These are the activations of a small neural network, seen along a few directions. Each row is one input.
In each table, some parts of the input vary, and every possible input appears once, in random order.
Descriptions start from the smaller parts, as in this example, which fits no table here: one of 6 places along a line, together with either a single point or one of 11 places around a ring or (one of 3 separate values, together with one of 8 places around a ring).
Shared parts are said once, and a part with two or three values counts as separate values.

Rows:
x1: [ 47.3 -10.2  26.2 -18.6  38.7 -34.5  68.4 -43.3  44.3   9.7  25.9  12.1
 -30.9  18.9 -43.0]
x2: [-29.9  16.8 -30.0 -15.1 -11.2 -33.1   4.3  57.0   6.7  -4.2 -64.9 -16.3
 -12.8  42.7 -44.2]
x3: [-12.7  39.2  21.5 -33.9  64.8  -0.2  23.7 -31.1 -16.6   5.8  57.2   5.0
   1.3  -0.2  50.9]
x4: [ 22.3 -52.5  -4.8  35.7 -16.4   1.7 -13.2  -0.8   9.0  -9.1  41.2 -42.0
 -11.0 -36.9   5.1]
x5: [ 33.5  28.2   3.2 -42.7  11.1 -18.6  33.1 -28.5  22.3   4.2  20.3  20.7
  14.1  51.8 -88.5]
x6: [  1.2  -4.3 -43.9  17.8 -28.4  14.2 -12.8  15.0 -52.8 -10.1   7.4 -13.0
   7.2 -16.5  -3.2]
x7: [ 40.8  25.3 -13.8 -39.0  47.9  20.0 -20.7 -32.2 -33.9  49.2  34.3  28.5
   8.9  27.0  19.9]
x8: [ 39.0  55.7  -5.5 -53.8  54.4   7.2  -8.0   1.9 -27.0  25.3  43.6  26.9
  37.5   7.1 -10.0]
x9: [-26.3 -46.3  -4.6  -2.2 -24.4  18.2 -16.7   7.8  -4.3  11.4 -11.4   8.2
   4.5 -50.9  35.7]
x10: [-25.1 -25.9  12.8  38.0 -21.7  -0.4 -12.8 -15.7   5.8 -22.8  44.3 -57.9
  -6.2 -21.5  21.2]
x11: [ 33.0   7.5 -13.7 -53.9  46.4  13.5  15.5 -27.3  -5.1  23.8  47.7  21.2
  11.9  -9.8  46.7]
x12: [ -5.4 -22.9  -8.3   3.6   1.1 -45.1  34.7  34.6  43.6  11.6 -67.4 -33.4
 -47.9   6.2  12.6]
x13: [-67.2 -13.6  16.5  25.1  -6.2  16.1 -17.7  -6.2  -4.8  10.1   0.0  -5.8
   0.2 -39.9  48.6]
x14: [ 42.3   4.1   6.9 -30.8   0.9 -16.7  51.1 -39.6  13.9  17.0  20.9  20.9
 -22.2  62.9 -67.3]
x15: [ 17.3 -39.7 -23.4  24.2 -54.1  18.1 -31.9   3.7 -19.5  -1.7  35.5 -33.8
  -0.9   5.0 -17.4]
x16: [ 71.7  26.1  29.1  -4.8 -19.2 -37.8 -12.4 -51.1   4.0   0.2  44.4  75.2
  10.5  25.4  -2.5]
x17: [ -4.2  19.9 -57.6  14.8 -19.2  21.1 -38.8  15.0 -30.3  -4.2   7.7 -10.5
  47.3 -23.6 -15.0]
x18: [  7.6 -16.7 -36.4  38.7   7.6   8.8  -4.6   1.3 -11.9  -0.6  14.5 -20.1
   3.6 -56.6  28.0]
x19: [-22.1  13.6  -9.1  33.5 -15.8   0.7  19.0  -0.8  -2.1 -14.2  18.8 -44.5
   9.7 -52.9  47.9]
x20: [ -9.5 -31.3  21.5   0.0  15.0   6.7   3.7  22.2  12.3 -28.6 -54.8 -17.8
 -45.0 -19.3  -8.6]
x21: [ -9.0  18.5  40.2 -25.7  19.4 -35.8  89.7 -37.9  29.6 -23.1  41.9  -1.1
 -27.0  33.8 -32.8]
x22: [ -3.7  -8.4 -13.5   5.0 -30.4  42.2  -6.2  29.9   0.2   0.1 -50.6  -8.1
 -30.9  15.8 -20.3]
x23: [-16.9   6.6  -3.2   1.7  13.7  32.6 -35.1  38.7 -14.1   3.9 -60.9   3.8
  47.2   6.7 -11.8]
x24: [-38.3  11.5  23.1  27.2  -1.7  23.6  31.3  20.6  33.5 -16.5 -26.6 -33.9
 -36.0 -20.7  22.4]
x25: [ 39.1  46.9   1.9  -9.9  -6.0 -23.9 -38.5 -41.7   3.0 -13.1  54.6  86.3
  46.7  29.9 -25.4]
x26: [ 42.2   2.8  37.2  -3.6  25.7 -53.1 -13.5 -59.1   5.2 -29.2  51.1  78.2
  -0.1   7.2   5.4]
x27: [-25.5 -32.4  -9.9  13.8  17.2  37.2  10.1  33.1  -0.9  -3.3 -36.1   5.0
  11.0 -15.2  34.7]
x28: [-57.9   6.9  -5.2   5.4 -18.8 -34.7  46.4  28.0  39.5  -5.3 -46.3 -43.2
 -36.9  21.9  29.8]
x29: [  5.4 -17.9  -9.9  19.0 -14.8   2.2 -58.3  11.1 -27.8 -21.8  30.5 -31.3
  19.5  -2.0 -52.9]
x30: [-49.2  -3.9  32.3  12.4   6.3  16.3  20.0  19.6   8.6 -13.7 -43.1 -25.9
  13.5 -13.4  52.8]
x31: [ -5.4  13.2  -1.1  -5.4  -5.0  27.8 -38.3  28.4   8.8  -8.9 -64.9 -12.8
   1.7   4.5 -45.1]
x32: [ -6.8  -3.6 -11.3   7.1 -11.1 -40.3  25.0  50.7   6.7  16.8 -68.3 -22.5
 -53.3  43.3 -21.3]
x33: [  9.3 -13.5   9.9   5.6 -15.2  31.3   7.5  43.5 -12.0  15.5 -62.2  -6.6
  13.3   2.4  15.8]
x34: [  0.2  39.3  25.8  12.8   1.6 -26.0   9.0 -62.9  17.3 -27.8  77.6  67.3
  11.1  13.4  32.8]
x35: [-19.6 -30.8  -4.9  12.8 -24.1  26.4 -51.7   2.8 -32.7  35.5 -25.9  14.9
   1.0 -16.4   9.2]
x36: [-17.5  -8.4   2.0 -14.8 -28.3  14.5 -61.3  13.2 -18.6  17.9 -36.0   6.5
  39.4 -30.1 -10.1]
- The inputs of x3 and x7 match in every part but one. If x24 is changed in the same way as x3 into x7, which row does it become? => x22
- What is each input in this table made of? => one of 4 places along a line, together with either one of 3 separate values or one of 6 places along a line
- Which other rows agree with x26 in the place on the line of 4? List them by row number. => x1, x4, x9, x11, x12, x18, x20, x27
- Change only the choice among 3 separate values in x7. List by row number the other rows that result. => x14, x16
- Start at x29 and move only the place on the line of 6, one step at a time. The first step leads to x17. Which rows follow, in order? => x36, x23, x31, x2

Rows:
x37: [  1.2  10.1  17.3  -2.4   7.0 -11.4  13.3 -13.2  30.0 -14.7 -17.1  32.8
  -8.8   5.8  17.0]
x38: [ 23.5   9.8 -22.7 -22.1  21.0   5.5  -9.7  -4.3 -13.2  24.9  31.8  -7.5
   3.9  22.1 -21.3]
x39: [ -4.9   1.9  26.3   6.6 -19.6 -16.8  -5.4 -30.8  11.1  -5.8  26.3  20.5
   6.1   2.2  -2.1]
x40: [ 17.2  -9.7  25.6  -7.6 -28.1   1.0   7.0 -26.4   3.3  -9.6  23.3  12.5
  -3.3   9.7 -18.9]
x41: [  4.3  19.3   3.8  -1.1  -4.8 -14.9 -26.9   9.3 -21.3 -26.0  10.1  25.9
  23.8  -9.0   5.9]
x42: [-24.8 -13.7 -14.1  -9.4   1.7  24.9   0.9  50.7  -6.3  14.8 -80.2 -24.8
 -16.4  -2.7  -6.1]
x43: [ 13.1  13.9   1.3  14.9  -5.2  12.4 -30.2 -10.4  -1.2  -8.3   6.3  38.9
  28.0  -6.6   9.2]
x44: [  4.7  12.9   8.8 -11.2  15.3  19.7 -15.4  -4.8  -7.7  16.1   6.1  27.9
  29.6   0.4  23.8]
x45: [-42.7 -33.3 -29.4  23.6   5.3  17.3 -12.4  28.5 -20.4  10.1   4.7 -49.2
  -3.6 -43.4  42.2]
x46: [ 26.7  -0.1   6.3 -18.9  18.4  36.3  -6.5  -9.8  -4.3  17.9  24.7  12.5
   6.5 -18.7   3.5]
x47: [-14.8  40.7  16.9 -12.9  25.7  -5.2  17.7   3.1   0.3  -8.6 -15.0  14.8
   8.3  -9.5  12.7]
x48: [ 33.0  -3.6  -2.5   4.0 -12.0  -0.9 -22.0 -22.7 -21.7   9.8  23.9  12.2
   5.3  -3.4   2.6]
x49: [ 10.8 -11.0  20.2 -12.6  10.6 -24.6  24.5 -17.3   7.4   1.5   8.0   6.7
 -27.4  17.7   9.7]
x50: [ 20.9  -2.6  21.4 -34.4  10.3  12.8  30.3 -16.7   0.3  17.7  11.2  -3.0
  -6.9  14.1  18.6]
x51: [ 37.7   1.5 -11.3   9.6 -12.1  -4.2  -5.1 -11.3  -5.8   6.6  34.5  -2.8
  32.7  14.5 -29.6]
x52: [-23.6 -18.5 -35.0  -2.9  -1.8  31.9 -24.6  51.7 -28.7  14.3 -66.6 -19.8
   5.6  -6.9  -6.6]
x53: [ 20.0  13.1 -10.9 -11.6  20.5 -10.3  42.6 -10.8  -0.6  16.5  10.7  -4.9
  -2.6   5.4 -17.6]
x54: [ 31.5   0.6 -10.6  -8.7  24.5  16.7   4.6  -7.3  -3.3  19.5  28.1  -1.0
  17.6  -8.5 -23.8]
x55: [  8.9  10.4 -20.9 -23.3  26.0 -12.7  23.3 -17.7  -9.3  13.0  13.5 -15.3
 -11.5  49.7 -11.7]
x56: [-46.8 -35.9  -8.8  42.2 -35.8  11.8  -1.3  12.1   5.2 -29.5  -4.1 -41.5
 -22.6 -41.0  10.5]
x57: [-23.7 -28.4 -30.8  37.0 -33.6  24.8 -18.7  31.7 -12.5 -20.7   6.9 -39.2
  -6.1 -48.2  30.9]
x58: [ 21.0  -7.8  10.5  14.5  -7.5 -16.5  11.3 -25.1   6.5  -7.7  19.6   3.1
   2.4   3.3 -41.8]
x59: [ 21.1  12.1  -4.3 -20.4  -5.8 -24.5  22.5 -13.4  27.3   1.4   9.3 -16.6
 -14.9  49.0 -22.7]
x60: [ 17.2   5.2  -8.9   0.3 -17.4 -31.3  -3.5 -18.4   1.5  -2.3  26.3   0.1
 -15.3  34.3 -35.3]
x61: [-42.2 -28.2 -11.2  14.7   3.6  22.6  21.8  20.2   1.7  -1.4 -15.8 -56.1
 -25.0 -34.5  47.0]
x62: [-27.9 -20.8   4.1  23.0 -39.9  16.5 -17.3  48.9  -7.4  -0.1 -65.1 -15.9
  -7.0   3.5 -35.7]
x63: [ -3.9   3.3 -11.7 -16.9  23.2 -12.4 -20.4 -18.2 -10.4  21.7  26.1  18.4
  14.5 -14.2  20.7]
x64: [ -2.1  28.7  24.5 -13.9  21.4  22.8 -15.0  10.3  -5.5  -0.4   9.4  13.9
  36.0  -9.2   9.8]
x65: [ -7.3  24.1  -2.1 -17.1  17.7 -10.7  20.9 -19.3   6.5  13.5  10.0  17.9
  -6.3 -11.1  20.4]
x66: [-12.1  19.4  45.2  10.4 -11.0 -11.4  -7.9  -8.6   4.6 -27.7   0.9  18.0
  20.2   2.9  -9.5]
x67: [-43.2 -30.2  -5.2  43.2  -1.6   9.4  18.0  22.6  23.8 -17.2 -20.9 -52.9
 -38.5 -29.4  30.1]
x68: [ -7.0  -0.1  10.4   2.3  19.2 -37.0  12.6 -21.8  21.4  -0.8   8.2  15.0
 -23.1   6.6  13.4]
x69: [ -3.8   3.6  20.1   8.4 -14.1  -1.5  -8.7 -22.1   9.7 -22.5  -2.4  41.1
   4.1  -1.1  -6.2]
x70: [ 11.5  11.8  -2.4   4.3 -15.8  -4.5 -27.4 -19.9   0.7   3.1  34.4  20.1
  29.7  -1.6   8.4]
x71: [-30.1 -15.6  -6.1   8.8  -7.6   3.5  -2.1  51.1   9.4   0.6 -82.6 -20.0
 -27.2   6.5 -15.3]
x72: [ 37.8  14.7 -27.3 -10.3 -15.4  -2.1 -20.0  -6.3  -9.5  -4.0  26.6  -0.4
   3.9  17.5 -28.8]
x73: [-13.9  17.6  22.2  -7.6  14.6 -38.4  11.4  -1.4  18.5 -25.8 -15.2  15.4
  -2.7   7.1   9.4]
x74: [ 19.7 -11.2   0.6   7.3  21.2 -35.5  34.4 -12.9  14.8   2.8   8.9  -8.6
 -18.1  23.6 -24.8]
x75: [  1.4  10.5  23.2 -21.6  15.1  10.8  20.6  -9.5   3.5   9.4  -7.1  20.7
   7.1  18.0  33.4]
x76: [ -8.4 -14.4 -32.6  11.7 -33.2  26.0 -37.1  60.0 -18.3  -2.0 -57.6  -8.6
   2.0 -14.8 -21.7]
- What is each input in this table made of? => one of 5 places around a ring, together with either one of 2 separate values or one of 6 places along a line
- The inputs of x50 and x46 match in every part but the place on the ring of 5. If x65 is changed in the same way as x50 into x46, which row does it become? => x63
- The inputs of x43 and x37 match in every part but the place on the ring of 5. If x57 is changed in the same way as x43 into x37, which row does it become? => x67
- Change only the choice among 2 separate values in x45. List by row number the other rows that result. => x52
- Which other rows agree with x66 in the place on the ring of 5? List them by row number. => x39, x40, x56, x58, x60, x62, x69
- Change only the place on the line of 6 in x70. List by row number the other rows that result. => x41, x43, x48, x51, x72

Rows:
x77: [ 68.6  15.0  41.7 -69.1  52.7  -2.4  36.8 -71.7  11.4  14.5  47.1  71.3
   7.7  20.5  -9.2]
x78: [ -1.2   7.8 -18.4 -12.1 -40.0  10.9 -19.5  31.0 -27.6   2.1 -37.3  24.7
  31.8   2.9 -29.3]
x79: [-54.3 -17.6  -1.0   8.3  -9.4  -1.0  38.9   9.6  42.7 -16.6 -37.5 -52.3
 -25.4 -26.6  17.3]
x80: [  0.3 -21.2 -25.6  -0.7 -12.7 -12.0   8.8  43.9 -11.4  14.5 -54.7   0.0
 -45.1  37.5 -25.8]
x81: [-36.1 -45.2 -17.7  30.7  -0.8   6.9  -4.2   4.4 -19.4  -5.3  26.6 -38.1
 -31.4 -49.8  20.0]
x82: [-15.7   7.6  -1.2  14.5   2.8  44.7 -60.2  -1.4   5.3  -6.5  16.4 -24.6
  43.3 -27.9  27.3]
x83: [-17.3  -3.8  14.2  26.3 -16.8   7.5 -30.6  38.0  25.5  16.7  11.3 -19.0
  41.0  32.5 -31.9]
x84: [ 54.7  60.1 -15.1 -51.7  33.9 -34.5  22.9 -58.8  -3.6  13.3  78.5  11.8
  23.0  39.2 -16.5]
x85: [-11.3  -8.6 -20.2   0.1  -0.7  37.2 -49.7  14.7 -48.9  -8.5  -3.7  11.9
  22.9 -39.9  12.2]
x86: [ -7.9 -25.4 -25.5  31.6 -15.9  29.7  10.1  27.2 -26.2 -12.0 -24.1 -10.5
   7.0 -36.5  59.4]
x87: [-48.0   1.7   8.3   8.3 -10.3  11.5  30.0  35.7 -12.2  -2.7 -55.9 -23.5
 -39.6  -6.2  30.7]
x88: [ 49.6  34.3  45.9 -17.6   8.9 -73.5   6.8 -96.8  24.6 -32.9  74.4  83.1
   0.6  33.2  -0.8]
x89: [ 18.7  -4.8  14.5  31.6   8.1 -25.1   9.8  24.3  39.8  23.4 -41.1 -34.8
 -35.7  21.1 -53.3]
- What is each input in this table made of? => either one of 3 separate values or (one of 2 separate values, together with one of 5 places around a ring)
- Change only the choice among 2 separate values in x87. List by row number the other rows that result. => x79

Rows:
x90: [-24.0  -5.1   9.2  14.9   4.5  11.5   0.8   3.1   1.7  -9.3  -2.3 -11.2
  -0.5 -23.1  31.3]
x91: [-18.0  -4.4   3.4   2.8  12.8  -8.2  28.4  15.5   8.5  -1.6 -20.7 -14.0
 -17.1  -0.4   3.0]
x92: [ -1.6   1.1  -0.2  -9.2   2.6  -6.4   6.8  15.7   0.0   5.3 -23.1   7.7
  -2.9  10.2 -21.4]
x93: [  1.0  -4.7  -2.8   2.9 -15.6  -6.3  -1.5  13.9   7.3  -2.6 -27.1  -4.5
 -12.7  17.6 -24.2]
x94: [ -2.2   1.6  -1.9   4.6  -1.9   9.0 -11.8   0.9 -14.3  -0.3   7.6  10.3
  14.7 -13.1  17.4]
x95: [  1.4  -9.2  -9.5  10.8 -13.5  12.3 -19.9  -2.2 -11.5  -0.2  13.2  -0.6
   9.8 -15.1  11.6]
x96: [-12.5 -14.2  -5.3   2.2  -0.7   3.6  21.0  10.0  13.5   6.2 -16.1 -26.4
 -25.9   3.2   6.1]
x97: [ 53.1  33.0  31.4 -35.6  28.2 -42.3  23.0 -73.9  16.6  -1.6  71.3  51.1
   6.4  34.8 -10.4]
x98: [-20.8  -8.3   2.5  23.2 -10.2  12.1  -5.4   2.6   5.4 -12.7  -1.3 -26.9
  -7.9 -15.4  25.5]
x99: [ 14.0   0.6 -20.7  -7.0  -6.2   9.0 -27.8   4.4 -11.1  10.8   3.1   0.7
  15.4  -0.7 -20.9]
x100: [  9.3   9.6  -6.2  -9.8   0.0   5.7 -13.6  10.1 -16.2   6.0  -4.7  13.9
  20.7   2.2 -18.0]
- What is each input in this table made of? => either a single point or (one of 2 separate values, together with one of 5 places around a ring)
- Start at x92 and move only the place on the ring of 5, one step at a time. The first step leads to x100. Which rows follow, in order? => x94, x90, x91
- Change only the choice among 2 separate values in x99. List by row number the other rows that result. => x100
